These are the activations of a small neural network, seen along a few directions. Each row is one input.
Each table varies a few parts of the input and shows all the possible inputs, shuffled.
Descriptions start from the smaller parts, as in this example, which fits no table here: values(3) and (point or ring(9) or (ring(5) and line(6))).
Shared parts are said once, and a part with two or three values counts as separate values.

Other details of the inputs shift rows strongly along three fixed directions, in all tables alike. That doesn't count.
To show where, the next rows are all for the same input, with only those details redrawn:
[ 10  13 -26   2  -9  -5 -19   7  36 -19   5 -31]
[  7  15 -27  13  -7 -14 -27  15  31 -19  18 -28]
[-16 -53 -16 -28 -37  35  35 -52 -17  33 -19  41]
[-14   4 -26  47 -19 -28 -36  26  34  -5  38  -5]
[ -2 -20  -5   9   7  25  16   5 -27   3   3  40]
[-20   1   2  93  41  -2 -19  77 -19  -8  48  59]
[ -4  19   3  89  58  -5 -27  94 -20 -30  52  43]
[ 16 -15  -3 -25  12  47  33 -10 -25  -6 -25  21]

Table:
R1: [-13 -31  32 -38 -31  21  40 -42 -30  37 -32  39]
R2: [ 36  28 -27 -42   8   9  -9  -7  23 -36 -10 -53]
R3: [-48 -55  23  33 -23  -6 -11   4 -23  49  19  56]
R4: [-30  -4   4 -32 -45 -19 -21 -46  34  16  -8 -45]
R5: [-21  -7 -10  75  -9 -72  -8  30  45  16  68 -25]
R6: [  2   6  -6  -4 -12 -32 -45  21  26   5   5 -34]
R7: [ 34  21  22  15  50  29  22   8 -36 -23  -6  12]
R8: [ 69  48  11 -38  78  66  40  18 -47 -54 -43 -31]
R9: [-27 -28 -27   0 -60 -37 -19 -45  47  14  17   8]
R10: [ 34  17  16 -59  33  37  27  10 -39  -3 -52  -2]
R11: [-38 -32  25 -23 -41  10  29 -45 -18  44 -24  40]
R12: [ -8  37  -7 -26 -12 -23 -19  -7  24  10  -8 -42]
R13: [ -9 -28  19 -27  12  25  15  -2 -41  23 -30  35]
R14: [ -4   3   8 -41 -35 -13 -20 -36  34   9  -7 -56]
R15: [ 16  25 -13  -3 -16 -20 -14 -39  26 -15  -2 -49]
R16: [-10   7  36  32  49   5 -16  62 -36 -16  11  21]
R17: [-48 -37  12   7 -43  -1  19 -24 -25  72  -1  61]
R18: [ 68  45  -2 -60  17   1   4 -33  32 -51 -22 -65]
R19: [ 28  32   6  15  68  31   6  60 -27 -55  -5   5]
R20: [-12  -9 -16  31 -27 -39 -32   2  51  -3  35   8]
R21: [ -1 -28  16 -11  -5  18  38 -47 -22  10 -15  51]
R22: [ -6  23 -13 -13 -22 -34 -32  10  18   6  -6 -34]
R23: [ -6  -7   0  25  14  29  21  -1 -38   5  -7  26]
R24: [ 16   8 -13 -18   6 -35  29 -16  30 -11   6 -67]
Describe the family of inputs behind these rows. -> values(2) and (point or ring(5) or ring(6))
Changing only the values(2) part turns R17 into R12. The same change can be made to R20. Which row results? -> R9
Change only the ring(6) part in R3. List by row number the other rows that result. -> R1, R6, R10, R14, R17
Change only the values(2) part in R5. List by row number the other rows that result. -> R24

Table:
R25: [ 14  37  18 -26   6 -51 -24   7  42 -20   1 -70]
R26: [-35 -64 -26 -28 -73  16  -1 -58   5  45 -20  34]
R27: [ -3 -27   5   0  36  61  24  41 -65   8 -16  76]
R28: [-30 -14 -14  49 -38 -24 -44  -4  17  18  28  37]
R29: [-32 -26 -18  83  -8 -42 -16  42  24  18  58  31]
R30: [ 29  21   8 -15  28  23  28 -17 -24 -11 -22  -6]
R31: [ -1  -2 -21 -40 -48  12 -12 -45  25  -2  -9 -16]
R32: [  5  19  10  79  38 -24 -12  47   1 -29  51  32]
R33: [ 47  31 -20 -27  15 -21 -11  -3  44 -55   6 -86]
R34: [ 14  49  16 -57  -6 -27 -22  -9  29  -6 -23 -92]
R35: [-37 -47  -9  -9 -66   6  29 -79   6  56 -13  19]
R36: [ 11  14  53 -44  59  49  18  38 -70  -6 -46  43]
R37: [  5 -16 -11  -3 -14  -2  28 -36  10   6  -2  13]
R38: [ 29   9  14 -32  50  48  44   5 -46 -23 -34  -6]
R39: [-16  15  -6  70  22 -25 -29  70   3  -1  42  -9]
Describe the family of inputs behind these rows. -> values(3) and (point or line(4))
Changing only the values(3) part turns R38 into R26. The same change can be made to R34. Which row results? -> R36
